A small network was shown many inputs. Here are its activations along a few directions, one row for each input.
In each table, some parts of the input vary, and every possible input appears once, in random order.
Descriptions start from the smaller parts, as in this example, which fits no table here: one of 8 places around a ring, together with either a single point or one of 9 places around a ring or (one of 3 separate values, together with one of 4 places along a line).
Shared parts are said once, and a part with two or three values counts as separate values.
(in the rows, 100 means zero)

Other details of the inputs vary at random and push rows far along two fixed directions, the same in every table; ignore that.

Table:
row 1: [112,120,72,52,85,91,95,108,103,108,121,113]
row 2: [101,144,96,88,80,122,151,95,131,98,84,80]
row 3: [106,127,93,86,96,110,130,104,121,108,77,97]
row 4: [111,104,108,81,101,116,112,123,98,115,109,113]
row 5: [93,52,109,145,111,83,47,110,94,105,82,118]
row 6: [86,131,76,65,75,117,95,124,121,99,115,83]
row 7: [118,117,60,50,86,106,116,115,98,93,99,86]
row 8: [103,105,59,40,96,101,61,130,105,123,116,91]
row 9: [92,111,122,116,88,136,137,95,105,89,110,100]
row 10: [115,114,97,57,107,118,112,127,104,127,113,108]
row 11: [92,32,98,158,108,87,44,91,76,85,96,101]
row 12: [111,93,85,87,106,88,87,85,101,96,115,109]
row 13: [121,80,76,78,98,91,84,106,80,105,82,110]
row 14: [100,139,103,73,93,93,103,114,90,105,108,87]
row 15: [93,96,115,149,98,116,131,65,112,70,73,88]
row 16: [115,92,72,81,104,102,107,97,93,97,89,90]
row 17: [106,66,119,126,107,116,100,92,81,85,107,108]
row 18: [92,138,125,102,97,138,154,108,132,104,106,98]
row 19: [71,84,119,168,98,116,95,74,118,72,94,82]
row 20: [107,61,127,133,116,104,92,105,83,107,92,129]
row 21: [102,128,100,69,108,83,87,125,87,111,99,104]
row 22: [106,79,105,104,128,78,60,90,63,98,100,98]
row 23: [83,123,96,99,83,110,97,123,126,102,101,92]
row 24: [109,86,50,44,106,94,52,130,94,116,121,85]
row 25: [82,111,135,175,79,106,136,59,125,75,98,105]
row 26: [99,48,88,115,106,86,38,107,81,92,101,102]
row 27: [113,111,91,56,127,73,65,125,78,129,99,108]
row 28: [93,73,122,170,103,108,115,59,99,83,64,103]
row 29: [112,69,104,126,117,86,89,94,94,109,62,120]
row 30: [103,118,95,71,104,88,85,109,76,91,111,89]
row 31: [119,66,111,101,115,107,87,102,83,121,106,113]
row 32: [52,194,118,119,66,151,176,105,183,81,102,63]
row 33: [126,116,56,26,89,99,102,125,95,100,98,92]
row 34: [108,86,105,122,101,93,103,102,99,99,65,116]
row 35: [65,17,130,123,115,47,111,70,86,99,85,96]
row 36: [94,99,88,88,103,98,70,122,114,119,99,98]
row 37: [103,134,78,48,100,93,97,119,80,96,121,80]
row 38: [99,110,101,87,115,90,82,96,77,107,102,95]
row 39: [109,68,100,101,120,69,45,100,48,107,96,113]
row 40: [110,82,101,115,104,82,84,81,101,112,104,116]
row 41: [94,100,128,137,114,89,91,80,83,101,92,93]
row 42: [114,72,99,111,120,71,68,93,96,118,95,134]
row 43: [104,108,102,106,96,85,101,100,113,102,102,124]
row 44: [102,111,91,93,96,97,104,83,111,104,112,110]
row 45: [76,142,129,136,75,157,184,84,129,63,118,74]
row 46: [63,77,110,66,84,63,146,98,108,94,102,80]
row 47: [95,59,124,176,102,86,88,56,91,69,97,118]
row 48: [84,104,105,123,90,111,92,99,123,103,100,84]
row 49: [109,116,71,66,88,94,106,102,104,93,127,100]
row 50: [86,121,105,133,90,112,139,65,125,75,114,91]
row 51: [116,86,94,101,100,90,95,108,91,107,70,115]
row 52: [86,102,131,167,91,96,120,71,118,85,92,119]
row 53: [109,99,100,76,106,125,111,106,96,113,115,104]
row 54: [91,107,127,128,101,140,142,81,114,79,111,90]
row 55: [110,113,85,58,103,130,126,113,101,105,128,87]
row 56: [112,111,92,92,82,104,119,103,105,99,81,96]
row 57: [106,125,78,53,112,92,91,111,79,105,118,79]
row 58: [102,119,104,81,119,83,83,111,85,119,97,101]
row 59: [107,115,98,72,111,77,75,122,76,116,99,105]
row 60: [110,68,106,129,118,73,71,83,94,115,94,132]
row 61: [110,77,121,118,99,114,103,101,87,105,105,110]
row 62: [82,142,94,88,67,121,114,118,135,95,111,75]
Each input here is: one of 2 separate values, together with either a single point or (one of 5 separate values, together with one of 6 places along a line).
Q: Changing only the choice among 2 separate values turns row 39 into row 38. The same change can be made to row 23. Which row results?
A: row 36
Q: Changing only the choice among 2 separate values turns row 1 into row 44. The same change can be made to row 33. Which row results?
A: row 15
Q: Which other rows does row 36 become when the choice among 5 separate values takes its other values? List them by row number.
A: row 3, row 10, row 58, row 60
Q: A walk changes only the place on the line of 6. It starts at row 43 and steps to row 52. List the rest of the walk in order.
A: row 25, row 1, row 47, row 49

Table:
row 63: [68,154,120,130,79,124,146,82,135,76,98,76]
row 64: [120,59,97,93,124,85,65,111,69,117,90,118]
row 65: [95,119,96,92,92,111,102,111,115,101,109,94]
row 66: [84,78,131,156,106,106,123,74,98,80,84,97]
row 67: [121,70,74,73,119,71,38,119,69,121,99,113]
row 68: [106,137,88,47,92,111,136,111,108,101,119,93]
row 69: [96,57,111,150,110,95,68,82,85,92,89,109]
row 70: [75,157,103,96,77,121,141,95,133,83,106,74]
row 71: [86,102,114,136,100,102,94,86,103,91,91,97]
row 72: [97,141,78,57,84,117,114,121,121,102,117,84]
row 73: [111,80,95,85,111,101,95,109,88,106,98,105]
row 74: [110,106,72,41,104,79,66,130,92,121,113,102]
row 75: [92,98,108,126,102,95,88,95,99,97,95,100]
row 76: [98,143,78,61,84,119,116,118,120,98,115,82]
row 77: [78,151,105,98,77,130,142,104,139,85,113,79]
row 78: [124,87,71,47,107,90,91,116,94,118,105,112]
row 79: [91,48,118,167,110,90,72,76,84,87,89,108]
row 80: [81,137,117,121,83,124,169,79,138,79,96,87]
row 81: [129,47,83,84,122,79,62,106,75,120,93,128]
row 82: [73,88,137,187,100,99,106,66,105,76,84,97]
row 83: [76,134,115,135,79,126,141,81,130,72,103,76]
row 84: [106,85,110,105,111,90,103,89,82,99,101,111]
row 85: [112,91,67,43,103,80,63,127,88,118,115,101]
row 86: [99,145,80,59,84,118,112,123,121,105,116,86]
row 87: [102,85,113,118,109,109,105,98,94,99,91,105]
row 88: [119,65,78,83,112,84,48,112,76,112,104,108]
row 89: [89,77,125,145,106,110,120,80,98,84,88,98]
row 90: [81,82,134,175,103,103,94,78,104,86,88,105]
row 91: [104,55,105,138,114,91,54,90,79,102,89,114]
row 92: [104,117,96,82,99,98,122,100,112,105,96,103]
row 93: [108,73,101,107,112,83,95,89,91,105,89,115]
row 94: [94,153,93,81,83,120,122,110,125,95,110,81]
row 95: [93,126,112,103,86,107,139,95,113,90,93,96]
row 96: [130,92,74,42,103,86,78,130,81,125,101,117]
row 97: [80,77,138,195,104,104,95,69,101,81,83,104]
row 98: [82,162,105,100,79,123,139,99,133,85,106,75]
row 99: [92,123,93,81,94,96,98,111,110,103,107,92]
row 100: [109,104,78,57,104,85,68,126,94,119,109,103]
row 101: [84,161,103,102,79,129,139,103,133,87,106,78]
row 102: [94,55,110,148,109,92,69,79,84,90,90,106]
row 103: [109,113,94,84,98,111,120,104,114,106,99,106]
row 104: [97,122,93,84,94,105,97,115,111,106,108,96]
row 105: [95,118,91,88,91,103,105,101,109,92,108,84]
row 106: [114,110,92,66,96,110,111,111,102,117,106,101]
row 107: [111,65,78,79,112,77,49,108,75,111,102,107]
row 108: [87,107,130,139,95,108,136,75,109,92,90,95]
row 109: [79,118,112,128,90,105,117,88,115,84,99,86]
row 110: [107,58,117,144,120,83,86,79,86,103,78,124]
row 111: [93,141,78,55,83,108,116,117,119,99,117,80]
row 112: [112,116,99,77,101,113,117,107,99,105,111,106]
row 113: [95,116,107,102,82,116,142,94,115,87,98,95]
row 114: [90,87,115,134,106,91,82,93,98,97,94,105]
row 115: [101,56,106,136,115,75,58,85,76,96,90,107]
row 116: [95,90,138,162,108,110,121,72,95,86,91,112]
row 117: [105,57,91,97,113,74,53,105,78,108,103,111]
row 118: [117,72,72,67,115,70,46,116,71,116,103,107]
row 119: [75,79,136,187,98,111,107,69,110,76,89,99]
row 120: [100,86,97,113,108,84,72,98,86,101,95,102]
row 121: [106,73,108,106,108,86,95,89,83,109,93,107]
row 122: [97,82,117,127,98,107,119,80,99,97,95,100]
row 123: [115,76,101,109,114,92,90,96,92,111,88,121]
row 124: [100,141,90,49,95,108,131,119,112,106,105,87]
row 125: [88,133,117,110,82,132,158,87,127,91,103,86]
row 126: [87,122,112,101,96,111,139,96,112,90,96,87]
row 127: [81,160,104,100,78,130,137,100,135,88,105,79]
row 128: [102,78,90,91,104,90,72,108,92,105,107,104]
row 129: [117,117,71,21,94,98,110,123,99,122,116,94]
row 130: [99,47,106,136,112,83,60,91,81,99,96,111]
row 131: [116,110,89,61,102,108,112,111,95,107,114,106]
row 132: [114,113,92,64,98,105,108,113,100,120,105,102]
row 133: [100,115,79,70,94,99,96,111,103,100,110,88]
row 134: [112,58,83,100,113,82,53,104,74,106,100,108]
row 135: [126,93,77,39,109,84,79,122,81,133,105,110]
row 136: [116,87,103,90,115,89,90,100,79,110,101,117]
row 137: [113,58,110,127,108,92,84,94,80,103,85,122]
row 138: [95,127,112,105,86,110,138,97,114,92,92,98]
row 139: [104,91,102,97,97,90,109,97,93,99,92,106]
row 140: [91,127,115,104,98,115,136,99,113,94,94,91]
row 141: [105,100,77,54,103,81,71,122,93,115,112,100]
row 142: [105,84,93,95,106,94,68,112,94,110,105,108]
row 143: [107,100,92,75,92,97,115,106,98,100,100,102]
row 144: [90,92,120,157,99,110,97,80,105,84,92,97]
row 145: [112,118,94,60,104,96,111,109,92,109,110,105]
row 146: [105,83,112,115,107,103,112,86,89,93,103,109]
row 147: [112,54,107,125,107,91,86,92,79,100,86,119]
row 148: [116,108,68,42,104,81,65,125,88,117,110,97]
row 149: [89,92,118,158,100,111,98,82,104,85,91,98]
row 150: [104,129,68,29,93,91,90,132,106,115,119,90]
Q: What do these inputs look like to the network?
A: one of 8 places around a ring, together with either one of 5 separate values or one of 6 places along a line
Q: Changing only the place on the ring of 8 turns row 65 into row 99. The same change can be made to row 106. Which row results?
A: row 108
Q: Changing only the place on the ring of 8 turns row 135 into row 121. The same change can be made to row 110. Which row results?
A: row 93
Q: Changing only the place on the ring of 8 turns row 125 into row 122. The same change can be made to row 73. Which row results?
A: row 89
Q: A walk changes only the place on the ring of 8. It starts at row 111 and steps to row 109. List the rest of the walk in order.
A: row 82, row 75, row 97, row 86, row 72, row 79
Q: List by row number the other rows that have the place on the ring of 8 in common with row 85.
A: row 66, row 68, row 80, row 105, row 107, row 111, row 117, row 129, row 133, row 143
Q: A walk changes only the place on the line of 6. It starts at row 88 and steps to row 76. List the rest of the walk in order.
A: row 69, row 72, row 119, row 77
Q: Which other rows does row 71 become when the place on the line of 6 takes its other values? List them by row number.
A: row 67, row 75, row 98, row 100, row 114
